A small network was shown many inputs. Here are its activations along a few directions, one row for each input.
In each table, some parts of the input vary, and every possible input appears once, in random order.
A made-up example of a description, with smaller parts first: one of 8 places around a ring, together with either a single point or one of 11 places around a ring or (one of 2 separate values, together with one of 6 places along a line).
Shared parts are said once, and a part with two or three values counts as separate values.
In the rows, zero is written as 128.

Other details of the inputs shift rows strongly along two fixed directions, in all tables alike. That doesn't count.

A family of inputs:
r1: [107 117 119 145 107 120 109 167 141  98 162  96 124 139 162]
r2: [ 86 163 163  94 128 157 143 148 116 148 131 171 126 123  97]
r3: [120 179 180 112 119 104 105 167 147 152 150 105 144 142 122]
r4: [156 153 153 198 180 127 152 106  96 139 105 186 124 107 133]
r5: [ 99  97 100  82 105 134 121 165 121 117 112 111 120 168  82]
r6: [107  99 115 135 101 137 124 150 151 103 172 107 120 150 164]
r7: [191 105 120 200 183 104 154  57 103 104 102 142 146  82 143]
r8: [101  80  71 157 104 156 122 105 136  96 130  96 113 125 175]
r9: [130 213 184 109 142 136 149 126 110 147 114 182 142  81 125]
r10: [168 107  82 150 143 130 116 124 118 105 115 144 116 111 133]
r11: [111 135 191  70 122 101 153 142 146 155 150 128 143 150  95]
r12: [143  94 143 160 151  96 142 127 132 111 140 131 143 130 136]
r13: [159 119 114 178 138 118 134 115 142  88 158 124 132 106 205]
r14: [ 82 161 172  85 124 151 150 146 108 157 127 174 134 132  86]
r15: [ 97  59  71 155 117 150 132  97 128 103 129 104 117 137 162]
r16: [ 87 123 128 108  93 120 119 155 161 118 156 102 125 141 168]
r17: [143  98 106 169 143 127 132  96 108 114 126 119 128 112 131]
r18: [140 179 163 141 148 144 150 114 110 135 117 191 138  84 133]
r19: [ 81 108 146 117 110 123 107 178 143 145 162  97 135 188 106]
r20: [157 111  95 175 135 145 136  81 122  99 132 118 123  99 172]
r21: [145 107 105 154 142 144 138  86 123 114 136 121 120 107 150]
r22: [ 85 125  86 201 127 171 121 159 110  85 125 121 101 147 177]
r23: [114 156 164 102 127 122 120 126 119 174 124 108 140 146  71]
r24: [102  67 105 159 119 123 120 157 134 101 165 108 123 159 146]
r25: [ 86  92 103 193 148 159 145 142 105  97 112 137 113 164 139]
r26: [142 145 116 139 126 139 134  96 123 112 130 107 126  99 162]
r27: [ 85 137 118  38  69 144 108 167 146 148 118 115 110 154  98]
r28: [134 160 119  74 104 124 118 134 138 136 104 132 122 112 134]
r29: [117 155 136 180 140 151 132 142 110 126 117 153 110 128 137]
r30: [123 139 142 113 127 127 123 121 120 145 131 114 122 116  93]
r31: [100  51  89 162 119 127 131 129 150  98 158 119 124 151 182]
r32: [ 89 127 142 126 100 128  97 182 151 133 163  91 131 175 123]
r33: [201 112 134 209 181  90 135  95 130 107 145 161 138  80 173]
r34: [172 163 188 148 165  89 121 125 141 163 143 148 150 114 118]
r35: [182 124 125 171 168 114 146  48 127 129 110 154 133  66 163]
r36: [ 63 120 157  59  88 121 121 170 167 155 164 111 119 163 109]
r37: [ 89  62  87 138 119 143 143 100 131 102 117  98 126 144 145]
r38: [156 216 187 111 140 106 118 112 122 174 111 115 149  98  98]
r39: [125 140 140  51 109 118 129 131 132 165 106 149 124 133  89]
r40: [112  84 101 158 109 126 122 132 158  98 156 117 123 134 188]
r41: [220 112  94 185 175 106 135  83 102 108  99 174 134  81 147]
r42: [ 59  95 112 130 124 172 152 148 111 100 124 146 129 157 124]
r43: [104 111  82 156 107 148 111 133 119  90 135  78 116 126 155]
r44: [109  98 101  76 109 144 136 144 127 117 116 119 121 164 102]
r45: [148 162 116  98 113 123 110 151 121 125 111 124 122 112 117]
r46: [ 94 145 121  51  74 142 100 189 130 143 125 106 110 157  73]
r47: [176 151 124 165 150 113 140  60 127 120 106 135 137  61 182]
r48: [145 126 143 155 127 106 119 141 139 117 155 127 131 118 147]
r49: [177 138 176 135 157  91 154  99 135 147 150 162 146 104 139]
r50: [158 188 185 116 155 108 123 103 122 182 116 132 144 105  78]
r51: [115 179 167  98 112 129 109 137 128 170 125  98 136 136  79]
r52: [ 94  68  89 135 119 154 145 109 123  97 132  91 123 154 136]
r53: [177 208 156  99 137 108 109 138 124 162  97 138 143 106 102]
r54: [116 107 162 107 131  95 150 122 152 139 135 135 144 136 131]
r55: [132 117 125  75 123 116 140 118 133 138  93 145 131 134 104]
r56: [ 88 103 118 131 125 140 122 132 122 128 120  83 137 171  96]
r57: [177 199 155  70 125 114 131 122 126 152 107 149 131  92 116]
r58: [179 189 163  66 123 116 133 119 127 163 109 159 129  98  97]
r59: [105 109  99 143 104 147 113 133 122 109 136  89 115 131 128]
r60: [115  97  79 128 117 147 103 158 121 122 119 111 123 173 109]
r61: [214 161 118 171 163 112 115 103 119 132  96 158 142  92 138]
r62: [166  92  71 151 143 133 125  96 132 103 107 155 116 104 168]
r63: [ 96  98  86 210 146 171 128 144 109  94 128 141  98 149 159]
r64: [165 145 156 122 150 117 153  73 114 152 123 143 137  96 116]
r65: [176 163 157  71 137 111 143 110 118 164 109 167 132 110  90]
r66: [159 166 198  95 143  95 145 120 147 165 156 155 138 107 114]
r67: [ 81 114 163 105 118 113 119 175 146 145 148  96 145 189  92]
r68: [ 98 127 124  73 111 132 113 171 127 147 106 107 134 184  64]
r69: [111 116  99  71 101 153 118 154 133 128 132 122 106 153 106]
r70: [122  93  62 148 124 155  96 156 128 107 123 110 115 162 128]
Each input here is: one of 5 places along a line, together with either one of 2 separate values or (one of 3 separate values, together with one of 4 places along a line).
The inputs of r68 and r61 match in every part but the place on the line of 5. If r7 is changed in the same way as r68 into r61, which row does it become? -> r59
The inputs of r17 and r43 match in every part but the place on the line of 5. If r31 is changed in the same way as r17 into r43, which row does it become? -> r16
Change only the choice among 2 separate values in r9. List by row number the other rows that result. -> r22
Change only the choice among 3 separate values in r57. List by row number the other rows that result. -> r13, r26
Start at r55 and move only the place on the line of 5, one step at a time. The first step leads to r39. Which rows follow, in order? -> r62, r27, r28
Change only the choice among 3 separate values in r8. List by row number the other rows that result. -> r27, r40
Change only the place on the line of 5 in r42. List by row number the other rows that result. -> r2, r9, r14, r18
Change only the place on the line of 4 in r19. List by row number the other rows that result. -> r24, r31, r49

A family of inputs:
r71: [161 146 136  80 120 113 135 103 127 138 118 128 135  99 112]
r72: [ 73 160 202  93 116 113 128 179 136 164 153 120 143 163  80]
r73: [130 126 107  65  96 126 118 137 143 131 119 118 125 133 123]
r74: [ 81 150 166  69 117 141 131 158 116 171 124 141 125 157  52]
r75: [188 136 169 103 161  92 159  72 127 161 114 173 147  90 102]
r76: [ 99 129 161  55 110 121 134 143 132 171 127 129 122 152  58]
r77: [ 69  81  98 110  77 139 104 167 168 104 185  66 117 168 165]
r78: [188 104 136 230 187  94 143  92 127 100 139 146 152 108 182]
r79: [105 156 116  96 107 154 121 158 122 128 109 140 112 135 120]
r80: [199 135  83 201 169 132 124  93 109  95  92 170 132  79 177]
r81: [217 144  99 175 166 115 126  88 117 112  93 162 135  84 163]
r82: [141 156 160  87 130 107 135 105 128 167 102 133 134 114  90]
r83: [ 83 140 199  71 107  93 129 169 152 166 157 105 138 163  82]
r84: [139  73  76 152 132 133 136  86 133  98 116 115 131 123 165]
r85: [164 172 157 151 168 124 154  82 106 145  90 175 136  84 128]
r86: [151 127  88 172 143 150 124 113 103  98 110 135 124 103 146]
r87: [ 85 110 104 173 107 153 100 166 140 101 168  96 118 151 169]
r88: [113 104 102 172 114 138 103 151 146 101 168  90 120 149 174]
r89: [188 152 167 132 174 105 150  88 112 162 107 174 142 101  94]
r90: [107 103 113 148 105 125 105 149 154 112 169  90 117 141 166]
r91: [135 139 201  93 136  78 147 125 155 157 153 129 156 126 112]
r92: [124 196 195 121 125 117 130 143 137 160 151 144 131 108 129]
r93: [ 94  84 115 204 141 139 141 143 127  85 155 127 129 151 179]
r94: [103  74  79 180 143 168 144 122 108  92 126 147 111 144 151]
r95: [ 65  80  70 123  96 168 111 154 127 106 126  79 112 186 122]
r96: [ 85  82  54  99  78 156  98 170 139  99 126  88 102 169 138]
r97: [ 95 123 108 134 124 154 123 133 115 126 110 120 124 144 116]
r98: [131 189 160  91 126 138 138 130 106 149 108 150 123 103  94]
r99: [166 108  84 154 134 129 126 100 117 100 114 123 121 101 150]
r100: [160 165 137 105 131 126 126 121 113 141 110 129 129 110 100]
The inputs of r77 and r90 match in every part but one. If r84 is changed in the same way as r77 into r90, which row does it become? -> r82
What do these inputs look like to the network? -> one of 5 places along a line, together with either one of 2 separate values or one of 4 places along a line
Change only the place on the line of 5 in r89. List by row number the other rows that result. -> r74, r75, r76, r94
